A small network was shown many inputs. Here are its activations along a few directions, one row for each input.
Each table varies a few parts of the input and shows all the possible inputs, shuffled.
Descriptions start from the smaller parts, as in this example, which fits no table here: one of 4 places along a line, together with either a single point or one of 11 places along a line or (one of 3 separate values, together with one of 8 places around a ring).
Shared parts are said once, and a part with two or three values counts as separate values.

Other details of the inputs vary at random and push rows far along two fixed directions, the same in every table; ignore that.

A family of inputs:
row 1: [ 71  -7   9  41  -4 -39   2   6  27  28   7 -38 -25]
row 2: [-91 -19  19 -76 -80   3 -20  14   7 -27   5  65  33]
row 3: [  4  69 -50  49  52 -21 -38  54  10 -43  -9 -34 -42]
row 4: [-115   46  -47  -13   14   -1   -2  -34  -40  -94  -56   44   39]
row 5: [-44  -4  46 -43 -50  11  -5 -75   9  -9 -37  57  43]
row 6: [ 71  22  14  -8  34 -23  -6  22  30  50  24   0 -30]
row 7: [-47 -25  35 -36   0  -2  31 -55 -33 -31 -15  47  84]
row 8: [ 26  60 -67  23  76 -53   9  32 -10 -41 -15 -10 -38]
row 9: [ 54  -4   1 -19  57   0 -17  31  18  34  25 -11 -50]
row 10: [-73  -9  29 -35 -68  29   0 -67  -7  -9 -15  56  12]
row 11: [ 24  73 -48  22  54   8 -49  51   2 -33 -19   4 -68]
row 12: [ 23 -23 -18   8 -33 -47 -14  95  25  10  49 -29 -35]
row 13: [ 62  57 -33  65  29 -48  27  23 -19 -51 -34  13 -43]
row 14: [-66   7  39 -33 -70  43  -2 -49  -2  -8 -22  50  33]
row 15: [ 36 -11 -10   4  51 -34  -9  21  17  25  43 -48 -31]
row 16: [-93  66 -16  -9 -28  50 -38 -30 -18 -96 -51  73   9]
row 17: [ -77   60   12   16  -27  -36   -9  -73  -17 -108  -41   60   31]
row 18: [ 58  72 -16  53  57 -50 -26  24   1 -57   1   0 -25]
row 19: [-77 -21  27 -48   3   5 -22 -55   5 -30 -11   4  79]
row 20: [ 67 -93  18 -28  39   9  41  34  -4  98  54 -60   8]
row 21: [-67 -13  42 -44   4  25 -21 -42 -18 -40   7  11  81]
row 22: [ 50  18  -1 -24  49  -2 -16  38  29  47  24 -21 -36]
row 23: [ 93 -73  63  14 -25   4  19  13  10  92  62 -56   0]
row 24: [ 19  49 -89  60  21 -16   6  44   2 -38 -44 -19 -48]
row 25: [ 49 -87  19 -14 -20  54   6  34  23 111  56 -37 -54]
row 26: [ 34  -6 -41  33  -1  14  30  56   1  38  10 -44 -27]
row 27: [ 85 -66  32 -17  16 -14  52  25   8 113  52 -49  27]
row 28: [-113   41  -12    3   15   13  -42  -31  -25 -115  -40   36   34]
row 29: [-51 -92  82 -63 -33   3  16 -78   0  49  49   7  89]
row 30: [ 10  51 -67  69  16 -18 -31  36  22 -48 -23 -29 -59]
row 31: [ 60 -15 -32  41 -18 -13  33  26   4  37 -13 -37 -29]
row 32: [ 66  -8   3  21  35 -48  -9   9  31  29  21 -36  -9]
row 33: [-89 -22  24 -58  -7  53 -28 -36 -12 -16 -14  42  30]
row 34: [ 34  58 -45  78  -2 -37 -20  20  17 -48 -30 -19 -57]
row 35: [ 87  14  24  14  -2  -2  -3  18  11  38  12   3 -48]
row 36: [ -78   70   21   -5    6  -27  -21  -56   -9 -102  -33   56   72]
row 37: [ 43  51 -53  74  10 -24  22  35 -22 -51 -34   3 -57]
row 38: [-43  -9  61 -37 -43  21   1 -68  -9 -21 -20  69  33]
row 39: [-101   53  -15   22  -28   33  -34  -29  -25 -117  -38   39   34]
row 40: [ 97 -75  35 -14  18  -2  45  24  -7 103  54 -44  26]
row 41: [ 37 -93  10  -9   9  16 -10  31  31 107  50 -90  -5]
row 42: [ 59 -88   0   6 -22  49  41  49  -9 102  48 -65  -6]
row 43: [ 82 -81  27   0 -21 -19  65   5   0 110  45 -44  -8]
row 44: [ 75  23  20  11  -4 -14   5  19  26  48  10  -1 -46]
row 45: [ 83  13  18  -5  37 -11 -13  21  14  40  26   5 -32]
row 46: [ 62 -70  40  21 -47  17  22  26  22 103  60 -70 -13]
row 47: [-75 -92  47 -93 -38  66 -16 -48  13  74   7   3  62]
row 48: [-63  -6  45 -79   1  45 -25 -47 -12 -17  -5  45  61]
row 49: [ 46  67 -53  28  76 -27   0  48 -21 -51 -20 -11 -20]
row 50: [-107  -28   13  -34  -13   20  -20  -46  -13  -25    4    5   49]
row 51: [ 52  65 -51  72   4 -15  16  41 -26 -49 -33  -2 -45]
row 52: [ 35  73 -49   3  70 -32 -41  26  30 -29 -29   5 -57]
row 53: [ 20  44 -74  65  28  -6  12  51 -17 -51 -27  -7 -59]
row 54: [ 86 -68  40 -39  12  -7   4   2  43 124  45 -28 -12]
row 55: [ 51  80 -31  51   0   0 -24  32   1 -38 -25  22 -80]
row 56: [ 46 -17   2  11  57 -17 -13  32  11  14  38 -45 -25]
row 57: [-39 -78  86 -74 -72  28  23 -83   3  68  23  39  48]
row 58: [ 40  74 -55  69   2 -26  23  42 -11 -38 -35  -7 -43]
row 59: [ 34 -12 -12  25  34  13 -28  50   2  23  31 -57 -26]
row 60: [  9  51 -87  59  22 -22  16  41 -11 -39 -21 -10 -65]
row 61: [-39 -75  98 -42 -75  26  25 -65   1  49  29  -2  94]
row 62: [ 49  58 -17  55  63 -59 -20  19   5 -59   0   4 -37]
row 63: [ -67   53   25   23  -21  -19  -13  -63  -23 -120  -46   63   37]
row 64: [ 25  -4 -19  42  -6  12  -6  48  22  29  30 -55 -37]
row 65: [ 11  45 -52  75  24  -8 -24  43   4 -60  -6 -17 -69]
row 66: [ 43 -78   1 -18  13  27  33  53   2 116  45 -77   9]
row 67: [ 33 -21 -49  12  37  -5   9  45   4  42  -7 -54 -17]
row 68: [ -95   71    1  -17   24  -10  -33  -37  -10 -108  -34   35   62]
row 69: [-71 -24   9 -14 -64  14  41 -57 -34 -20 -23  33  48]
row 70: [-48 -85  65 -64 -92  58   9 -68  13  69   1  20  50]
row 71: [ 17  64 -68  38  16  -1 -35  35  29 -27 -35   5 -84]
row 72: [ 76 -67  41 -41  14 -13  14  -1  31 123  67 -19 -28]
row 73: [-64  66  17 -27  18 -11 -28 -60 -12 -98 -46  99  28]
row 74: [ 43   3 -12 -26  51 -17 -14  20  24  46  31 -14 -56]
row 75: [ 12  82 -52  19  52  -4 -42  52  17 -23 -21   0 -67]
row 76: [ -50   65    4   12  -22   -7   17  -49  -48 -108  -67   69   60]
row 77: [-107   41  -39  -25  -54  -35    2   27  -27 -116  -42   70   48]
row 78: [-59  57 -12   8 -24 -27  17 -62 -25 -98 -84  62  58]
row 79: [-30 -77  76 -51 -70  28  61 -57 -19  58   8   9 104]
row 80: [ 33   9 -21  12  -5  29 -10  47  28  49  18 -21 -62]
row 81: [ 34 -27 -35  17  44   5  15  52 -14  29  10 -42 -28]
row 82: [ -86   47    5   32  -40    5  -17  -51  -26 -119  -46   54   23]
row 83: [ 43  67 -30  81  -1 -17 -20  33  -6 -58 -12 -12 -55]
row 84: [ 60  -6   3  25 -15  12  -1  23  12  36  12  -2 -75]
row 85: [-47 -19  20 -41  -7 -13  25 -62 -14 -18 -32  36  94]
row 86: [ 38 -80   6 -21 -26  38  10  23  29 122  61 -40 -60]
row 87: [-64 -98  43 -68 -32  72  24 -26 -37  53  17 -13  99]
row 88: [-57 -18  22 -42  -6 -18  35 -66 -27 -19 -10  45  78]
row 89: [-53 -98  43 -87 -16  31  33 -52  -9  56   6 -13 110]
row 90: [ 24  60 -44  76  -1 -43 -10  17   5 -49  -8 -10 -73]
row 91: [-85 -90  49 -95 -36  60  -6 -51   1  73  29  12  46]
row 92: [ 34  75 -57  25  74 -39   7  49  -5 -40 -22 -16 -18]
row 93: [ -89 -105   47  -43  -73   54   12  -54   -2   48   43  -14   58]
Description of these inputs: one of 3 separate values, together with either a single point or (one of 5 places around a ring, together with one of 6 places around a ring).
Changing only the choice among 3 separate values turns row 74 into row 15. The same change can be made to row 48. Which row results?
> row 21
Changing only the choice among 3 separate values turns row 91 into row 50. The same change can be made to row 75. Which row results?
> row 3
Which other rows does row 56 become when the choice among 3 separate values takes its other values? List them by row number.
> row 9, row 20
Which other rows does row 40 become when the place on the ring of 6 takes its other values? List them by row number.
> row 42, row 49, row 51, row 76, row 87
A walk changes only the place on the ring of 6. It starts at row 92 and steps to row 66. List the rest of the walk in order.
> row 26, row 58, row 79, row 27
Which other rows does row 93 become when the place on the ring of 5 takes its other values? List them by row number.
> row 30, row 39, row 64, row 65

A family of inputs:
row 94: [ -3  13 -22   1  13  18  -9  12  -2  -5 -14   1 -18]
row 95: [ -3  15  -5   7   7  11 -26   6   9 -11  -1   0 -22]
row 96: [  1 -49  11  -8  -3  27  -1  12   2  40  25 -36  10]
row 97: [-70 -26  68 -61 -38  42   8 -54 -33 -24  -5  52 100]
row 98: [ 11  19   2  -1  15 -26 -11  -5  15  -9   0  10  -7]
row 99: [ -5  11 -12   8  31  -2 -11   6  -3 -15   2 -14  -1]
row 100: [ 16 -49  18  11 -22  15  21  -2  -4  38  22 -28  12]
row 101: [  5  11 -10   6  22 -27   1   4   3 -15  -1  -6   9]
row 102: [-19  -9   0  -7 -21  31   8  -6  -8  10  -8   5   6]
row 103: [  7  13  -2  18 -18 -16  -1   0   7 -13  -2  11 -20]
row 104: [ 13  12  -3  24   9 -15   6  -5  -8 -17  -8 -10   5]
row 105: [  1  19   0   0  24  -1 -23  -3   8  -9   3   1 -17]
row 106: [ 15  21   7   7  21 -12 -14 -13  10  -9  -2   6  -7]
row 107: [ -4  15 -25   5 -11   3   5  18  -2  -4 -12   7 -19]
row 108: [  9  13  -5  14  28 -13  -2  -4  -1 -15  -4 -10   9]
row 109: [  0  17 -17  -6  30   7  -5   3  -4  -3 -10   3 -12]
row 110: [  0  19  -3  19 -11  10 -15   5   6 -11  -2   1 -23]
row 111: [ -7  13 -10  -1   1  -3 -23  14  13 -11   1   4 -22]
row 112: [ 15  18   5  10  -4 -28  -3  -7   7 -11  -4   9 -11]
row 113: [ 19  20  10  17   2 -13  -6 -14   3 -12  -7   5 -11]
row 114: [-85  28  35 -46 -27  11  -2 -42 -33 -81 -30  77  83]
row 115: [ 10  17 -15  -8  21 -19   7   1   3  -2 -12  12  -2]
row 116: [ 12  15   2  26 -12  -2  -4  -7   3 -13  -5   7 -20]
row 117: [-13   5 -22   6   8  -5 -12  23   2 -17   0 -12  -6]
row 118: [ 15  19 -10   0  27  -5   4  -7  -1  -3 -15   7  -2]
row 119: [ -7 -13   5   0 -22  20  19 -18 -11   7 -11  12   9]
row 120: [ -6  11 -15  26  -4   9  -3  14  -6 -17  -3 -15  -8]
row 121: [ -3  17  -4  -7  18 -15 -20   5  12  -9   6   5 -17]
row 122: [ -4  17  -7  11 -17  -4 -12  12  10 -10   1   5 -23]
row 123: [  1 -47  11 -23   8   1   5  10   5  42  33 -30  15]
row 124: [  7 -41   6 -36   7  10  11   7   5  54  21 -13   4]
row 125: [ 18 -45   8 -11 -29   9  30   2   0  50  13  -7   0]
row 126: [  1   5 -15  25 -11 -17  11   9  -4 -19  -3  -4  -4]
row 127: [ 25 -40  16 -19 -15  -3  28  -5   0  52  11  -9   9]
row 128: [ 29 -38  21 -12  -9  11  25 -12  -4  52   8 -13   9]
row 129: [  9  10  -7  17   3 -29   9   2  -4 -17  -5  -6   4]
row 130: [  3 -45   1 -30 -10  21   7  16   6  52  17 -14  -2]
row 131: [-10   9 -20  18 -10  -5  -1  21  -2 -16   0 -11  -8]
Changing only one part turns row 105 into row 121. The same change can be made to row 102. Which row results?
> row 107
What do these inputs look like to the network?
> one of 2 separate values, together with either a single point or (one of 3 separate values, together with one of 6 places around a ring)
Which other rows does row 115 become when the choice among 3 separate values takes its other values? List them by row number.
> row 98, row 101
Which other rows does row 94 become when the choice among 3 separate values takes its other values? List them by row number.
> row 95, row 96
Which other rows does row 117 become when the place on the ring of 6 takes its other values? List them by row number.
> row 101, row 123, row 126, row 129, row 131
Which other rows does row 131 become when the choice among 2 separate values takes its other values? List them by row number.
> row 120

A family of inputs:
row 132: [-29  15 -14   4  -4   4  16 -13 -22 -37 -29  19  26]
row 133: [ 27  75 -24  26  32 -61 -10  25   0 -66 -17  26 -21]
row 134: [ 61  -8  -9  -1  24  -5  -8  36  25  58  25 -24 -52]
row 135: [-69 -34  51 -42 -14  -9   8 -76 -12 -22  -2  21  98]
row 136: [-31  20 -13 -15  14   4   7 -14 -19 -31 -27  23  24]
row 137: [ -9  64 -52  33  40 -14 -34  34   1 -62 -22  -1 -40]
row 138: [-52  11 -13  10 -12  14 -12  -3 -11 -44 -12   4  14]
row 139: [  8 -61  18 -39   9  28   8   9   7  71  33 -31  17]
row 140: [  4  63 -52  58  15 -20  -4  29 -12 -65 -32  -3 -32]
row 141: [-77 -31  39 -29 -71  32  10 -58 -14 -14 -14  34  60]
row 142: [  7 -61  30 -30 -23  26  -7   4  20  69  40 -23  -6]
row 143: [ 91  -2  25  27  31  -7  -2  10  13  45  27 -29 -34]
row 144: [  7 -64  30 -11 -41  26   4   4  16  65  40 -27  -6]
row 145: [-22  21  -3   1 -22  -2  10 -24 -10 -32 -29  36   9]
row 146: [ 85 -10 -12   9  22 -15  14  38  17  66  21 -25 -56]
What do these inputs look like to the network?
> either one of 3 separate values or (one of 2 separate values, together with one of 6 places around a ring)
Which other rows does row 138 become when the place on the ring of 6 takes its other values? List them by row number.
> row 132, row 136, row 137, row 139, row 140
List by row number the other inputs of the same sort as row 143.
> row 133, row 135
